These are the activations of a small neural network, seen along a few directions. Each row is one input.
In each table, some parts of the input vary, and every possible input appears once, in random order.
A made-up example of a description, with smaller parts first: ring(8) and (point or ring(11) or (values(3) and line(6))).
Shared parts are said once, and a part with two or three values counts as separate values.

Other details of the inputs vary at random and push rows far along three fixed directions, the same in every table; ignore that.

A family of inputs:
R1: [  6  28  14 -14 -23   4   8 -27  14  45  34 -24]
R2: [-33 -58 -13  10  -1 -72  32  14 -23 -68 -18  30]
R3: [ -5  15   8 -24 -20  11   6 -14  24  50  35 -26]
R4: [ -11  -74   26  -30    4 -104   -8  -14  -18    2   19  -47]
R5: [  0 -52   0  12  41 -54 -30  10 -41 -81 -24   1]
R6: [ -34 -100   52  -16    0 -102    0  -21   -4   -6   19  -41]
R7: [  5  21 -32   6   2  43  -2  -1  -3 -58 -17  16]
R8: [  4   5  -1  11 -32  -2  37  -4  26  66  21  -1]
R9: [ -7  25 -31  15  -9  20  42   7  13 -53  -9  58]
R10: [  68   44   -1   29   73   76 -101   67  -30   83  -60    1]
R11: [  0  26  27   0 -19   7   9 -31  20  42  37 -19]
R12: [ 14  24   4 -15 -23   4   6 -29  13  43  36 -28]
R13: [-28  26 -17  -5  -4  43   8   5  -4 -59 -20  29]
R14: [  0  11 -37  -2  -1  50  -4   7   3 -53 -21  15]
R15: [-16   7 -34   0 -18  29  48  20  20 -48  -8  48]
R16: [-12  21 -35 -17   9  44  -9  19  -8 -46 -13  21]
R17: [  8  17   2  22 -26 -11  33 -15  26  61  29   7]
R18: [ 16   8  -3 -17 -25  12   5 -23  26  45  30 -34]
R19: [ -2  23  25  -5 -23   8  11 -28  20  45  28 -22]
R20: [-31  18 -19  -9   1  49   3  16   1 -52 -17  30]
R21: [-12  16 -33   3 -19  23  50  11  16 -52 -13  49]
R22: [ -2   7 -37  -4   1  53  -7  11   5 -52 -15  17]
R23: [-14  11 -34  -1 -21  27  52  15  18 -51 -13  48]
R24: [ -8  13  20 -14 -25  13  10 -20  26  50  23 -24]
R25: [-23  10 -39  12 -18  30  40  22   8 -37  -9  48]
R26: [ 51  55  33  49  70  75 -87  46 -29  86 -65   7]
R27: [-33 -54   1 -20  27 -63 -16  20 -42 -81 -28   5]
R28: [ -8   4  25  -6 -24  21  10 -27  30  49  20 -25]
R29: [  7  30  16  -9 -19   3   5 -29  13  42  43 -21]
R30: [ -1  35 -29  -2  12  36  -9   5 -20 -56  -6  27]
R31: [ -2  18  31   9 -14  14  10 -38  25  41  33 -21]
R32: [  58  -25   28   30   89  -36 -104   56  -68   38  -65  -17]
R33: [ -6   9  26  -1 -22  18  11 -31  27  47  21 -24]
R34: [  -6  -67   27  -24    3 -103   -9  -17  -21    2   21  -45]
R35: [  5 -78  26  -9   3 -92 -12 -19 -10  -1  13 -50]
R36: [  60  -22   30   37   97  -35 -109   56  -71   36  -59  -12]
R37: [-19 -55  -4   3   6 -78  34  11 -15 -76 -19  32]
R38: [  8  14   0  18 -30  -9  35 -13  24  63  23   3]
R39: [  2  23  11 -18 -24   6   8 -23  17  47  31 -26]
R40: [  2  21 -36  -5   3  41  -5   6  -8 -53 -17  16]
Description of these inputs: line(5) and (values(2) or line(6)).
The inputs of R25 and R17 match in every part but the line(5) part. If R22 is changed in the same way as R25 into R17, which row does it become? -> R5
Change only the line(6) part in R39. List by row number the other rows that result. -> R13, R33, R34, R35, R40
List by row number the other rows that have the line(5) part in common with R8. -> R4, R14, R18, R23, R24, R27, R28
Change only the line(5) part in R15. List by row number the other rows that result. -> R9, R21, R23, R37

A family of inputs:
R41: [  7  17  -3  -5  -8  21   3 -10  13  15  12  -8]
R42: [-13 -27   2  -5 -10 -43  17 -10   1 -14  15  -4]
R43: [  9  20  -2  -2  -8  19   4 -12  12  14  13  -7]
R44: [  1  -8  19   9  21  -8 -23  11 -12   9 -13  -2]
R45: [ 15  -3  10   3  27  -5 -30  17 -18  11 -17  -4]
R46: [-15 -36   1 -10 -15 -45  23 -11   6 -19  15  -7]
R47: [ -2 -24   3   0  -5 -33  12  -9   0 -11  10  -3]
R48: [-15 -32   2  -7 -12 -45  20 -11   1 -16  16  -5]
R49: [  2  17  -4   2 -12  15  12  -3  12  23   9   3]
R50: [-23  19 -34 -12 -20  40  22  -9   5 -64   2  20]
R51: [  3  19   0   3 -12  14  12  -5  14  21   7   3]
R52: [  6  18  -5  -1 -10  20   1 -13  12  15  11  -9]
R53: [-29   1 -25   0  14  22   3  15 -20 -89 -33  40]
R54: [ 13   1  22  15  32   7 -41  25 -16  33 -25  -3]
R55: [-4 16  8  1 -9 23  4 -9 13 18 11 -3]
R56: [-24  18 -35 -14 -21  39  21  -9   7 -65   2  20]
R57: [  7  19   2   4 -13  15  13  -7  13  20   6   3]
R58: [ -9  12 -29   3  22  29 -12  21 -20 -75 -34  34]
R59: [  7  13  -6   2 -12  17  12  -2  14  21   9   1]
R60: [  4  19  -4  -2 -11  20  -1 -12   9  15  12 -10]
R61: [  3  16  -1   1 -13  17  13  -2  13  22   6   1]
R62: [  4  15  -7   1 -12  16  12  -2  12  23  11   2]
R63: [-29  25 -23  -3 -16  44  26  -9   9 -64   0  32]
R64: [  6  16   1   2 -13  17  13  -5  14  20   6   1]
R65: [  7 -15   4   1  18 -12 -25  10 -14   2 -15  -8]
R66: [ -5 -20  15   1  14 -19 -15   7 -11   4 -12  -6]
R67: [ 14   1  22  15  32   9 -39  24 -17  32 -24  -3]
R68: [  5  21  -3  -1 -10  20   1 -13   7  14  13 -11]
R69: [  9 -11   4   4  19 -10 -24   9 -16   2 -14  -7]
R70: [ -6 -24   4  -1  -8 -37  15  -9   0 -12  11  -2]
R71: [ -6 -22  10  -1  -4 -34  10  -5  -1  -9   2  -3]
R72: [ 10  -6   5   7  19  -8 -22   6 -16   2 -12  -7]
R73: [ 13  -9   6   1  22  -6 -27  14 -13   9 -16  -6]
R74: [-10 -26   3  -4 -10 -39  17 -10   3 -14  13  -4]
R75: [  6  21  -1  -6  -8  18   2 -10  13  15  13  -6]
R76: [  5  19   1   4 -12  14  13  -7  11  21   8   4]
R77: [ -9 -23   7  -1  -4 -38  12  -6  -5  -8   8  -1]
R78: [ -4  15   4  -2 -10  23   6  -9  12  20   7  -4]
R79: [  9 -13   4   3  20  -9 -25  10 -17   3 -15  -8]
R80: [ 7 15 -4 -7 -9 22  3 -9 13 16 11 -8]
R81: [ 16   3  11   8  27  -3 -34  16 -22  12 -17  -6]
R82: [-11 -36   0  -8 -13 -41  19 -10   6 -19  14  -8]
R83: [ -9  16 -27   4  27  32 -21  28 -29 -76 -39  36]
R84: [  6  19  -5   5 -11  14  11  -6  11  21  12   4]
R85: [ -2 -11  15   6  16 -16 -14   3 -14   1 -12  -1]
R86: [ -3  13 -24   8  28  34 -26  28 -29 -56 -40  28]
R87: [ 10  15  -6   5 -11  16   9  -6  15  19  11   1]
R88: [ 16  -5  10   3  29  -4 -40  22 -22  15 -22  -6]
R89: [  2  19  -3   3 -12  14  11  -4  12  22   9   4]
R90: [  8  -1  17  11  26  -2 -29  14 -15  22 -21  -1]
R91: [ -9 -28   9  -5  -7 -36  15  -5   0 -11   4  -6]
R92: [  1 -16   3   2   6 -22  -3   9  -4  10  -3  -2]
R93: [-12 -27   8  -4  -7 -39  15  -6  -1 -11   7  -4]
R94: [  5  19  -1  -7 -10  21   0  -9   9  15  14  -9]
R95: [ 14  -6   9   1  27  -6 -32  19 -16  13 -19  -4]
R96: [  2  16  -4   1 -12  16  13  -2  12  23   9   2]
R97: [ 22   7  13   9  31   1 -35  18 -18  23 -18  -4]
R98: [  4  18  -2  -9 -11  22   0  -8   9  16  13  -9]
R99: [ -7 -31   1  -4  -9 -37  16  -9   2 -16  13  -6]
R100: [  7  15  -5   3 -12  16  11  -4  14  21  10   2]
R101: [ 6 17 -2 -9 -9 21  3 -8 12 16 12 -7]
R102: [-15 -31   7  -7 -10 -43  18  -6   2 -12   7  -6]
R103: [  4  15  -1   1 -13  17  12  -2  17  21   4   0]
R104: [-18 -35   5  -9 -12 -47  21  -8   2 -15  12  -6]
R105: [ -8 -33   0  -6 -10 -38  18  -9   3 -17  13  -7]
What do these inputs look like to the network? -> line(5) and (values(2) or ring(5) or line(6))
The inputs of R96 and R77 match in every part but the line(5) part. If R80 is changed in the same way as R96 into R77, which row does it become? -> R43
The inputs of R95 and R45 match in every part but the line(5) part. If R56 is changed in the same way as R95 into R45, which row does it become? -> R86
Change only the ring(5) part in R97. List by row number the other rows that result. -> R43, R68, R72, R81
Change only the line(5) part in R57. List by row number the other rows that result. -> R64, R71, R91, R103
List by row number the other rows that have the line(5) part in common with R44. -> R42, R51, R52, R58, R60, R71, R74, R75, R83, R87, R89, R90
Change only the line(6) part in R104. List by row number the other rows that result. -> R46, R82, R92, R102, R103
